A small network was shown many inputs. Here are its activations along a few directions, one row for each input.
Each table varies a few parts of the input and shows all the possible inputs, shuffled.
A made-up example of a description, with smaller parts first: one of 3 separate values, together with either a single point or one of 11 places around a ring or (one of 4 places along a line, together with one of 5 places around a ring).
Shared parts are said once, and a part with two or three values counts as separate values.
(in the rows, 128 means zero)

Other details of the inputs shift rows strongly along two fixed directions, in all tables alike. That doesn't count.

Rows:
x1: [146 122 119 128 120 138 134 142 104 113 125 129]
x2: [126 119 116 118 126 118 111 132 150 126 137 111]
x3: [126 131 117 133 148 130 126 149 136  98 142 134]
x4: [147 134 120  97 130 126 124 132 115 119 141 132]
x5: [124 148 137 123 140 133 133 136 112 121 135 157]
x6: [143 117 115 129 119 138 131 141 121 107 125 132]
x7: [ 77 164 146 156 100  94 102 140 122 158 126 103]
x8: [129 134 110 137 149 135 126 146 136 100 134 134]
x9: [106 137 155 119 112 112 113  88 139 166 123 101]
x10: [ 89 141 144 162  73 103  96 116 143 163 103  86]
x11: [134 113 133 128 118 139 134 142 104 130 130 149]
x12: [ 74 170 140 159  91  79  89 140 139 139 125  74]
x13: [138 132 129 126 109 136 122 131 109 128 113 148]
x14: [131 112 117 142 114 138 114 142 134 125 117 145]
x15: [126  85 158 109 171 165 174  44 167 149 127 109]
x16: [144 117 100 115 136 132 118 142 143 118 136 130]
x17: [149 110 180 172 114  65 148  50 158 161  91  89]
x18: [138 115 116 137 116 134 116 145 134 108 124 126]
x19: [100 151 128 136  93  89  95 128 130 164 119  70]
x20: [122 139 112 138 143 138 134 142 125 122 128 152]
x21: [125 135 111 139 147 137 127 148 141 112 126 143]
x22: [140 117 115 130 117 141 132 145 123 117 118 142]
x23: [137 141 122 108 123 120 118 118 123 133 126 113]
x24: [134  89 144 117 172 164 163  52 184 142 115  95]
x25: [111 134 131 125 109 107 110 118 147 145 134  85]
x26: [117 126 124 138 148 135 124 147 137 118 138 154]
x27: [127 114 131 129 109 130 126 141 119 118 137 139]
x28: [131 151 130 118 143 128 134 137 110 101 136 137]
x29: [135 119 122 107 132 129 130 141 113 137 149 138]
x30: [125 113 131 137 113 125 114 134 140 112 128 112]
x31: [125 143 118 137 145 140 139 142 111 129 127 147]
x32: [ 98 124 147 151  84 104  94 135 143 139 128 100]
x33: [147 136 113 101 130 133 126 134 119 131 125 143]
x34: [ 97 152 129 138  88  91  94 130 133 175 113  78]
x35: [146 129 133 114 116 131 129 133 105 103 128 136]
x36: [103 130 139 127 106 107 110 116 146 156 140  97]
x37: [144 124 114 107 134 130 131 141 114 126 146 125]
x38: [140 122 102 113 132 134 128 141 133 132 129 138]
x39: [182 141 133 161 151  80 154 136 129 124 127 167]
x40: [128 115 125 142 112 134 116 134 144 125 114 121]
x41: [143 123 102 112 132 132 127 140 130 122 137 128]
x42: [135 154 123 122 143 132 135 136 111 105 128 137]
x43: [143 119 126 124 120 135 135 143 104 110 134 128]
x44: [134 118 124 128 112 128 125 144 121 108 131 126]
x45: [129 143 116 131 148 132 140 146 108 110 131 130]
x46: [118 127 125 134 147 131 125 148 135 108 146 147]
x47: [133 109 113 116 135 134 116 145 142 136 142 150]
x48: [120 137 132 129 145 131 139 146 108 118 146 143]
x49: [123 121 111 128 124 128 109 128 152 146 125 129]
x50: [141 120 120 128 120 140 136 143 107 123 116 138]
x51: [132 103 128 134 120 141 121 145 132 121 131 153]
x52: [132 155 125 123 142 135 135 139 115 115 121 146]
x53: [127 144 118 133 146 137 141 146 112 121 125 138]
x54: [124 140 113 135 144 136 136 145 128 116 125 142]
x55: [116 133 127 129 143 130 137 144 124 111 145 147]
x56: [151 132 126 117 116 136 128 134 106 107 121 136]
x57: [121 123 129 119 124 125 123 127 121 156 136 126]
x58: [140 130 128  98 128 127 124 131 115 129 146 145]
x59: [180  89 171 132 178 105 193  18 177 160 108 105]
x60: [138 119 121 133 118 143 133 138 105 131 118 146]
x61: [125 148 138 118 140 129 134 136 110 111 142 150]
x62: [ 86 169 151 153  51  79  79 127 127 164  94  74]
x63: [143 135 114 107 128 135 121 127 116 140 127 150]
x64: [137 121 101 117 131 137 124 138 130 139 130 148]
x65: [133  95 150 113 173 168 176  41 152 157 116 102]
x66: [123 133 110 143 147 140 124 144 138 118 128 153]
x67: [117 134 126 134 143 136 135 145 125 122 140 153]
x68: [133 113 135 124 119 135 135 142 103 120 137 141]
x69: [130 108 128 129 117 138 131 142 119 123 129 153]
x70: [ 94 146 168 142  77 101  99 108 127 160 109  96]
x71: [129 153 123 127 141 137 133 134 112 122 122 156]
x72: [132  96 182 113 152 161 173  43 141 126 121 107]
x73: [126 140 124 128 148 129 140 146 108 108 139 129]
x74: [128 142 112 134 145 134 135 144 125 105 133 133]
x75: [125  82 158 112 171 158 163  49 180 137 134 100]
Each input here is: one of 3 separate values, together with either a single point or (one of 4 places along a line, together with one of 6 places around a ring).
The inputs of x15 and x69 match in every part but the choice among 3 separate values. If x38 is changed in the same way as x15 into x69, which row does it become?
> x22
The inputs of x27 and x36 match in every part but the choice among 3 separate values. If x51 is changed in the same way as x27 into x36, which row does it become?
> x47
Change only the choice among 3 separate values in x43. List by row number the other rows that result.
> x37, x73
Change only the choice among 3 separate values in x23. List by row number the other rows that result.
> x42, x56
Change only the place on the ring of 6 in x33. List by row number the other rows that result.
> x4, x9, x23, x58, x63

Rows:
x76: [133 163  93 117 121 106 100 190 113 122 146 154]
x77: [189 142  81 113  87  68  97 204  82 136 136 191]
x78: [130  79 146 102 178 192 180  48 167 121 124 104]
x79: [145 140  74 105  99 145  98 226  58  91 153 210]
x80: [132  72 130 102 185 190 165  76 162 124 133 124]
x81: [100 164 108 133  66 106  67 200  94 131 125 125]
x82: [ 69 171 134 153  92  73  75 122 165 182 127  68]
x83: [166 147  87  93 147 140 131 220  58  90 159 225]
x84: [ 61 169 178 159  97  76 104  59 162 179 111  17]
x85: [158  69 142  91 196 209 198  63 139  88 133 132]
x86: [178  63 180 141 167 143 196  18 172 140  94 113]
x87: [151  86 135 123 201 181 196  86 159  94 129 147]
x88: [151 138  61 134 129 124  97 237 108  92 157 211]
x89: [ 54 175 169 188  63  61  73 108 159 160 104  36]
x90: [ 99 135 164 154 126 128 142  98 129 132 118 110]
x91: [ 54 164 184 186  88  88 108  67 162 173  91  27]
x92: [228  38 127  77 176 192 199  86 122 109 134 181]
x93: [106 189 109 136  86  82  80 194  93 141 129 127]
What do these inputs look like to the network?
> one of 3 separate values, together with either a single point or one of 5 places along a line
The inputs of x80 and x82 match in every part but the choice among 3 separate values. If x78 is changed in the same way as x80 into x82, which row does it become?
> x76
A walk changes only the place on the line of 5. It starts at x90 and steps to x91. List the rest of the walk in order.
> x89, x87, x88

Rows:
x94: [148 128 107 158  99 104 109 175 114 123 121 143]
x95: [148  90 147 149 151 141 167  68 151 130  93 104]
x96: [108 135 146 119 114 102 103 122 136 143 138  98]
x97: [128 181 145 134 147 133 158 148  55  96 127 172]
x98: [136 113 158 124 140 114 148  69 156 138 135 105]
x99: [144 140  87 127 161 129 133 164 121 109 145 141]
x100: [108 148 114 150 153 131 129 128 140 140 124 123]
x101: [ 87 149 133 139  64  94  83 148 113 174 131 112]
x102: [135 100 166 125 167 147 174  50 160 136 127 135]
x103: [145 119 114 104 150 150 128 165 104 111 148 191]
x104: [168  99 106 140 135 134 141 174 107  99 144 182]
x105: [ 97 148 124 153 116 124 108 127 153 114 120 101]
x106: [102 153 134 130 121  97 109 128 151 133 135  97]
x107: [138 147 115 124 101 114  95 163 107 140 126 158]
x108: [140 114 121 131 129 133 128 162 127  92 141 166]
x109: [ 97 120 152 169 110 103 120 122 150 140 119  92]
x110: [149 121 152 121 141 119 151  68 158 138 120  99]
x111: [148 108 161 122 167 154 179  48 161 139 112 128]
x112: [150 161 137 133 139 147 162 178  51  58 130 178]
x113: [106 110 142 138  86 126 112 121 125 140 128 105]
x114: [ 88 147 157 147 111  96 112 106 154 155 124 109]
x115: [139  77 171 122 154 170 164  56 152 117 123 117]
x116: [ 78 160 120 126  80  93  80 159 125 155 138  78]
x117: [113 151 130 160  63  80  88 137 139 139  98 101]
x118: [151 100 155 136 176 151 184  57 154 149 111 122]
x119: [178 124 101  94 132 130 122 163 102 109 142 166]
x120: [134 103 159 131 127 149 140  72 150 129 108  99]
x121: [159 118 100 119 152 115 137 176 109 110 157 167]
x122: [159 122 102 104 148 121 134 166 116  97 159 179]
x123: [136 118  84 110 135 179 132 179 106  88 141 160]
x124: [161 131 115 104 119 118 116 137 114 129 123 134]
x125: [118  99 147 149 168 155 167  90 161 118 120 105]
x126: [141 130 127 145 130 112 136 119 129 154 104 132]
x127: [151 102 157 109 167 168 168  44 148 143 102 122]
x128: [131 123  94  98 150 167 136 172 103 115 148 177]
x129: [113 147 120 114 139 132 112 121 137 126 134  99]
x130: [111 122 153 109 156 140 138  80 157 133 132  85]
x131: [137 103 145 108 146 166 167  62 136 155 105 116]
x132: [138 125  93 117 143 166 117 173 114  81 137 162]
x133: [105 143 126 145 132  95 118 131 144 145 134  91]
x134: [ 94 133 144 139 111 131 101 133 144 123 123  99]
x135: [124 100 162 145 129 130 146  73 159 123 123 112]
x136: [111  84 149 115 164 191 172  72 153 116 124 101]
x137: [152 123 122 137 109 122 125 143 131 109 120 147]
x138: [102 139 123 146  51 100  81 147 117 153 101  90]
x139: [ 76 162 144 139 104 108  85 135 141 160 123 100]
x140: [124 106 131 101 138 141 142 113 126 132 145 115]
x141: [146 122 124 113 131 136 119 149 107 126 144 178]
x142: [ 84 157 137 167  94  73  94 153 135 170 126 109]
x143: [146 133 109 138 112  84 110 171 109 135 149 143]
x144: [144 154 107 131 103 100 105 161 117 136 114 163]
x145: [163 118  96  99 129 159 140 162  93 125 137 184]
x146: [110 137 139 147  73  99  83 126 131 143  94  92]
x147: [ 88 219 163 156  78  57  99 156  71 130 121  83]
x148: [117 166 126 142  71  55  81 131 138 157 108  88]
x149: [ 99 141 138 152 146 120 133 121 148 151 124 112]
x150: [144 130 134 142 124  97 132 111 139 151 121  97]
x151: [151  92 150  96 155 165 177  51 141 144 122  95]
x152: [136 151  90 121 157 146 127 167 121 101 140 182]
x153: [126 158 115 152  80  55  87 154 123 164 110  93]
x154: [ 69 153 140 139  74  97  83 145 125 174 128  98]
x155: [159 109 101  93 124 137 131 165  94 115 160 166]
x156: [143 126  86 143 153 152 133 180 117  88 134 163]
x157: [141  97 105 108 126 163 134 177 102  94 147 173]
x158: [178 113  89  85 130 144 138 159  92 117 134 163]
x159: [141 134  79  93 145 158 128 171 103 105 152 148]
x160: [ 85 134 154 149  82 103  83 138 138 138 124  93]
x161: [130 119 140 113 189 158 173  55 171 113 128  98]
x162: [135 101 158 143 164 138 171  68 148 152 127 128]
x163: [159 118 118 102 129 124 120 149 107 115 154 159]
x164: [ 92 153 135 132 136 141 112 107 145 143 121 104]
x165: [101 146 134 134 141 123 124 121 148 134 128 131]
x166: [136 122  90  97 167 189 153 149 110 109 142 172]
x167: [140 123 104 124 142 146 129 178 126  79 141 172]
x168: [129  95 147 127 119 159 149  79 140 136 112  97]
The inputs of x162 and x104 match in every part but one. If x139 is changed in the same way as x162 into x104, which row does it become?
> x134
The inputs of x101 and x155 match in every part but one. If x165 is changed in the same way as x101 into x155, which row does it become?
> x106
What do these inputs look like to the network?
> one of 3 separate values, together with either a single point or (one of 4 places along a line, together with one of 6 places along a line)
A walk changes only the place on the line of 6. It starts at x164 and steps to x139. List the rest of the walk in order.
> x103, x141, x107, x127
A walk changes only the place on the line of 4. It starts at x166 and steps to x164. List the rest of the walk in order.
> x152, x100
